Each row below holds a small network's activations on one input, seen along a few directions.
Each table varies a few parts of the input and shows all the possible inputs, shuffled.
Descriptions start from the smaller parts, as in this example, which fits no table here: ring(5) and (point or ring(11) or (values(3) and line(4))).
Shared parts are said once, and a part with two or three values counts as separate values.

Other details of the inputs shift rows strongly along two fixed directions, in all tables alike. That doesn't count.

Table:
x1: [ 28  35  22  -1   2  -7   8  -7  76  14  23   1 -33  15]
x2: [-19 -24 -52  27 -12  -1 -65 -13 -16  39   3 -25  48   9]
x3: [ 22   3  37 -42 -30 -25   4  14 -68 -42  -1  22  14 -35]
x4: [-44 -31 -37  24  30  21 -55   0 -12  33   5 -29  39  28]
x5: [-40 -24 -51  41  34  18 -41  -7 -17  30  21 -23  19  27]
x6: [  2  29   7 -34  18  10  46  12 -68 -49  -8   7 -13 -30]
x7: [ 15  20   2 -24 -13 -12  26   8 -71 -63 -16  -4 -11 -44]
x8: [ 19  29  13  -4  -8  -8  36 -15  88  28   0  -3 -42 -15]
x9: [ 17   0  48 -27 -28  -9   4  27  79  50 -10  28 -31   2]
x10: [-13  -7 -59  32  53  13 -49  -2 -21  31  10 -34   5  38]
x11: [  7  25  10 -30   0   2  35  28 -70 -57 -24   3 -14 -31]
x12: [-24 -67 -34  68  42  18 -16 -44 -16   5 -10 -18  10  60]
x13: [  5  17  44 -23 -33  15  -1  21  87  40  -2  32 -12   9]
x14: [ 20  13  10 -14 -42 -29  21   7  88  33 -20  19 -33 -25]
x15: [ -3  17  41 -33  -9   1  11   2 -58 -64  19  11  39 -18]
x16: [  5  24  36  11 -17  -3  21 -10  89  21  34  16 -16   6]
x17: [ -4 -69 -42  74  23   4 -10 -55 -17   3   4 -33  30  48]
x18: [  5  10   5 -45 -10  -9  26  34 -75 -51 -29  27   1 -43]
Description of these inputs: values(2) and (point or ring(8)).
- Changing only the values(2) part turns x2 into x13. The same change can be made to x14. Which row results? => x18
- Change only the values(2) part in x11. List by row number the other rows that result. => x7
- Change only the values(2) part in x16. List by row number the other rows that result. => x5

Table:
x19: [ 23  42  68 -45 -17   7  41  24  73   1   4  32 -26   4]
x20: [-20 -14 -46   7  16  -1 -45   7 -25  40 -11 -13  13 -19]
x21: [ -8  -2   5   6   9  13  -2  -7  40  22   5  -3 -12  26]
x22: [  3 -10 -20   1 -16 -13 -21   2 -12   1 -11   0  12  -5]
x23: [ 11 -14  15   1  -8   8  23 -16 -58 -53   0  10  16  -7]
x24: [ 12   3   1  -5 -26 -14  -6   8  48  25 -15  10 -12  -1]
x25: [ -5 -27 -21  13  -2 -13 -11  -9 -34  -2 -15 -20  20  -7]
x26: [  0  31 -16 -10   8   2  23  11  16  -3 -11  -7 -25 -24]
x27: [ -7  -3  -1 -19  -5  -5 -15  -1 -73 -27  13   9  32 -30]
x28: [ 10  20  49 -31  -3  11  17   3 -25 -52  15  21  22  -1]
x29: [  1  10  31   8 -23   3 -12   6  90  41  20   9  -4  18]
x30: [ -8 -21 -52  16   0 -10 -42   6 -22  23 -24 -15  12  -2]
x31: [ -2 -18 -10   3  -6 -13  -1  -2 -22  -1 -19 -13   8 -10]
x32: [ 12  51  26 -40  -8  -1  57  16  -8 -49  -3  16 -27 -37]
x33: [ -8 -21  11  30   5   2   9 -16  60  22  13   7  -4  30]
x34: [  2  13  40 -16  -4  13  22  -4  26 -14  13  16 -15  16]
x35: [-20 -19 -16  21  20  16 -24 -20 -18  -1  11 -14  16  24]
x36: [-13 -21   2  19  12   3   8 -11   1  -5  10   6   4  20]
x37: [ 24  18   2  -1  13  -7  11   5  34  16   0  -6 -41   2]
x38: [ -1 -25 -35  21  10   8  -5  -3 -19  15 -25 -13  -3   9]
x39: [-12  -8  11  -3  16  18  -5 -16 -67 -54  16   1  23   6]
x40: [  6 -21  -5  23  -7   4   8 -19   4   2  -6  -1   5  12]
x41: [ 10 -16  19   8 -22 -14  11 -13  45  11  -3  -5   2  -2]
x42: [  5 -12  15 -13 -14 -12  15  -5 -56 -45  -7  -1  18 -23]
x43: [ 23  12  17  13   3 -11   7 -19  38   3  21  -4 -20   9]
x44: [  3  12  14  -6 -18  -8  -5   8 102  73  -1  14 -25  -6]
x45: [-19  -5 -57  39  19   3 -21 -23 -18   3   8 -36  21  -5]
x46: [-17   2 -14  -1   5   8 -32  20 -35   7   0  -7  13  -2]
x47: [  6 -16 -13   4 -18 -11 -22  -5 -14 -10  -1   1  21  -6]
x48: [  2 -10 -42  32  28  -9 -28 -20 -33   8  10 -31   2  11]
x49: [ -7  14  19 -12 -13   4 -10  17  -5  -3  12  10   8   0]
x50: [-12  -7 -32  11  25  13 -34   9  14  41  -8 -21  10  19]
x51: [  0   3  30 -24   8   4  40  14 -42 -48   1  27 -11  -5]
x52: [  9   3 -24  12  23  -9 -10  -9 -39  -9   7 -18  -8   2]
x53: [  9  26  50 -48   0  16  40  18 -16 -47   3  26 -26  -8]
x54: [  8  -2 -37  22  27  -7 -20  -8 -14  17   2 -26 -14   8]
x55: [  8 -12   0   7  -7   5  19  -7  -9  -7 -14   5  -5   5]
x56: [ -4 -32 -34  41   3   4 -12 -22  13  32 -13 -16   7  22]
x57: [ -1  26  -5   4  -4  -2  23  -8  20 -12   8  -7  -7 -14]
x58: [  6  40  13 -25  -7  -1  43   3 -25 -51   6   8  -9 -30]
x59: [ -5  17  20 -14 -13   5  -8  22   7   6   8   9   0  -1]
x60: [  7   6  -6 -28  -8  -8  -4  23 -59 -35 -26  12   0 -28]
x61: [  9  13  41 -36 -22  -6  12   1 -27 -33  20  29  15 -32]
x62: [  1 -25 -29  31   2   4  -4  -9  30  40 -20 -13  -9  20]
x63: [ 3 12 20 -8  0  8 -1  3 39 14  7  5  7 19]
x64: [-15 -11 -21  10  21  12 -33  -7 -47 -10   7 -15  43  16]
x65: [  2 -12 -39  35  27  -8 -30 -24 -32   5  14 -31   7  12]
x66: [ -6  -2  -4  -1 -10  -9 -19  -2  25  37   7   5   8 -10]
x67: [  9  13  47 -37   4   5  54  23 -17 -47  -1  37 -27 -10]
x68: [  9  23  49 -30  -6  13  34   8  44  -9   6  22 -33  10]
x69: [  3  10  16  -4 -22 -10  -5   4 103  71   4  14 -20  -3]
x70: [ -9   7  14  -6 -10   5 -17  12 -19  -9  15   6  18   0]
x71: [ -8 -15   3  20   8   1  12  -3  57  32   3   7 -17  27]
x72: [ -8   2  -8  -5  15  10 -16   5 -21   0   2  -7  22  12]
x73: [ -4  25 -20  -1   5  -1  19   0   2  -9  -2 -12 -10 -18]
x74: [ -4 -24 -39  12  -8 -11 -36  -5 -44  -7  -7 -10  29  -5]
x75: [  5 -11  -4   6  -8 -12   3   7  55  43 -29 -11 -21  -3]
x76: [  0   2  38 -19   2   2  42   4 -33 -51  10  30  -5   0]
x77: [-18  -3 -25   7  11  10 -40  24 -18  25  -4 -14   8   0]
x78: [  1 -15  -8   6  -8 -14   1   2  22  25 -24 -13  -7  -4]
- What is each input in this table made of? => line(6) and (values(2) or ring(8))
- Changing only the line(6) part turns x27 into x61. The same change can be made to x57. Which row results? => x45
- Changing only the line(6) part turns x56 into x62. The same change can be made to x58. Which row results? => x32
- Change only the values(2) part in x52. List by row number the other rows that result. => x73
- List by row number the other rows that have the line(6) part in common with x60. => x20, x26, x37, x38, x50, x53, x67, x75, x77
- Change only the values(2) part in x45. List by row number the other rows that result. => x43
- Change only the line(6) part in x39. List by row number the other rows that result. => x21, x34, x35, x53, x68
- Start at x24 and move only the ring(8) part, one step at a time. The first step leads to x69. Which rows follow, in order? => x59, x72, x21, x71, x55, x31
